These are the activations of a small neural network, seen along a few directions. Each row is one input.
In each table, some parts of the input vary, and every possible input appears once, in random order.
Descriptions start from the smaller parts, as in this example, which fits no table here: line(6) and (point or (values(2) and ring(5)) or line(11)).
Shared parts are said once, and a part with two or three values counts as separate values.
In the rows, zero is written as 128.

Other details of the inputs vary at random and push rows far along two fixed directions, the same in every table; ignore that.

Table:
r1: [122 161  67 136 108 143  90 134 127 123 146]
r2: [113 124 121 147 122 124 150 155 134 131 125]
r3: [111 107 128 136 127 123 148 151 126 150 119]
r4: [144 100 151 137 133 114 141 117 127 118 131]
r5: [118 108  83 127 108 127 101 137 113 173 108]
r6: [143 113 149 144 128 114 139 116 138 133 128]
r7: [142 144 150 146 148 117 168 128 147  63 171]
r8: [114 113 129 151 128 133 150 141 123 139 125]
r9: [133 153  97  85 113 145  80 108 111 144 116]
r10: [122 196 141 120 147 153 139 135 153  67 155]
r11: [109 247  64 146 149 175 131 136 169  12 223]
r12: [139  99 141 129 134 102 146 123 131 130 124]
r13: [150 105  60 107 108 144  30  73  94 205 109]
r14: [127 135 157 104 121 128 139 134 123 129 105]
r15: [108 112 143 146 135 126 146 149 123 142 121]
r16: [146 105 140 145 131 109 149 118 134 125 129]
r17: [135 112 147 128 136 111 136 121 136 134 128]
r18: [108 120 141 144 137 127 166 155 129 125 133]
r19: [130 158  94  96 123 152  73 105 121 142 120]
r20: [122 127 155 108 130 125 133 141 133 135 104]
r21: [154 160  53 127 118 163  45  72 117 142 149]
r22: [122 128 164 104 126 122 142 141 126 134 103]
r23: [139 102 157 138 129 120 139 117 125 133 124]
r24: [109 120 127 139 114 112 139 164 127 136 124]
r25: [133 113 151 125 137 119 135 120 126 125 135]
r26: [112 114 135 157 130 135 140 138 121 140 120]
r27: [127 132 159 108 123 129 138 136 126 131 100]
r28: [138 104 146 123 137 110 136 119 124 119 134]
r29: [143  99 137 125 134 105 138 118 121 127 131]
r30: [127 130 154 114 127 130 133 138 136 131 101]
Description of these inputs: values(2) and (line(4) or line(5) or ring(6)).
The inputs of r16 and r12 match in every part but the values(2) part. If r10 is changed in the same way as r16 into r12, which row does it become?
> r19
Which other rows does r1 become when the values(2) part takes its other values? List them by row number.
> r24

Table:
r31: [146 112 111 138 119 125 121 113 121 136 131]
r32: [122 210 127 134 154 141 136 133 162  38 199]
r33: [110 130 102 132 118 139 119 147 117 147 121]
r34: [143 111 117 130 132 125 118 115 126 139 130]
r35: [113 121  97 135 113 135 121 147 130 149 118]
r36: [126 123 129 124 132 140 112 112 119 145 126]
r37: [129 127 130 114 133 140 114 115 118 142 121]
r38: [134 124 124 142 119 143 117 110 120 140 116]
r39: [142 122 120 140 113 123 112 117 128 142 119]
r40: [135 105 115 122 129 122 113 111 117 142 136]
r41: [128 202 105 123 158 142 135 121 153  29 203]
r42: [139 127 126 106 120 139 116 117 117 140 104]
r43: [135 128 128 111 122 121 105 120 126 140 122]
r44: [110 130 100 132 115 130 126 143 122 157 118]
r45: [117 107 227 154 149  89 214 169 156 106 120]
r46: [130 122 127 131 134 143 112 111 125 147 116]
r47: [107 122 106 131 120 135 115 148 112 147 118]
r48: [140 131 126 104 111 121 111 124 130 134 111]
r49: [125  78 215 130 141  79 216 160 133 112 103]
What do these inputs look like to the network?
> line(4) or (values(3) and line(5))
Which other rows does r49 become when the values(3) part takes its other values? List them by row number.
> r42, r48
List by row number the other inputs of the same sort as r44.
> r33, r35, r47

Table:
r50: [107 148 156 107 114 108 161 174 125 111 118]
r51: [115  93 121  94 118 149  85 126  82 214  73]
r52: [106 165 166 115 125 141 159 159 126 122 115]
r53: [114 144 151 154 132 145 164 157 154 119  98]
r54: [150 114 169 112 150 102 147 122 149 107 144]
r55: [178 177  53  95 121 151  53  65 131  80 170]
r56: [141  82  91 154 114 143 102 109  89 211  92]
r57: [110 147 146 116 111 109 161 173 154 115 118]
r58: [158 114 191 128 140 123 150 110 136  97 131]
r59: [ 93 122 160 134 153 150 164 144 129 116 126]
r60: [118 130 134 141 125 111 170 174 153 111  99]
r61: [149 121 189 126 159 124 143 118 145 106 141]
r62: [118  59  97 139 120 140  97  99  82 215  93]
r63: [107  98 131 145 141 109 180 156 127 117 149]
r64: [162 117 164 116 123  96 169 108 131  81 131]
r65: [120 112 133 162 118  97 169 158 147 127 158]
r66: [131  75 105 161  96 139  85  99 110 218  97]
r67: [120 127 111 109  91 151  84 118 125 201  77]
r68: [159 118 183 131 130 121 156  97 125  88 123]
r69: [129 236  17 148 145 169 115 125 156  29 229]
r70: [126  88 117 162  99 134  68 113  99 210  88]
r71: [152 208  59 100 154 161  33  50 134 101 176]
r72: [ 97 115 128 125 146 121 158 162 133 100 142]
r73: [115 120 137 160 121  97 145 173 137 101 147]
r74: [ 98 126 154 105 134 109 154 174 114 112 130]
r75: [154 172  66  88 149 127  55  66 137 120 162]
What do these inputs look like to the network?
> values(2) and (line(4) or ring(9))
The inputs of r73 and r70 match in every part but the values(2) part. If r65 is changed in the same way as r73 into r70, which row does it become?
> r66
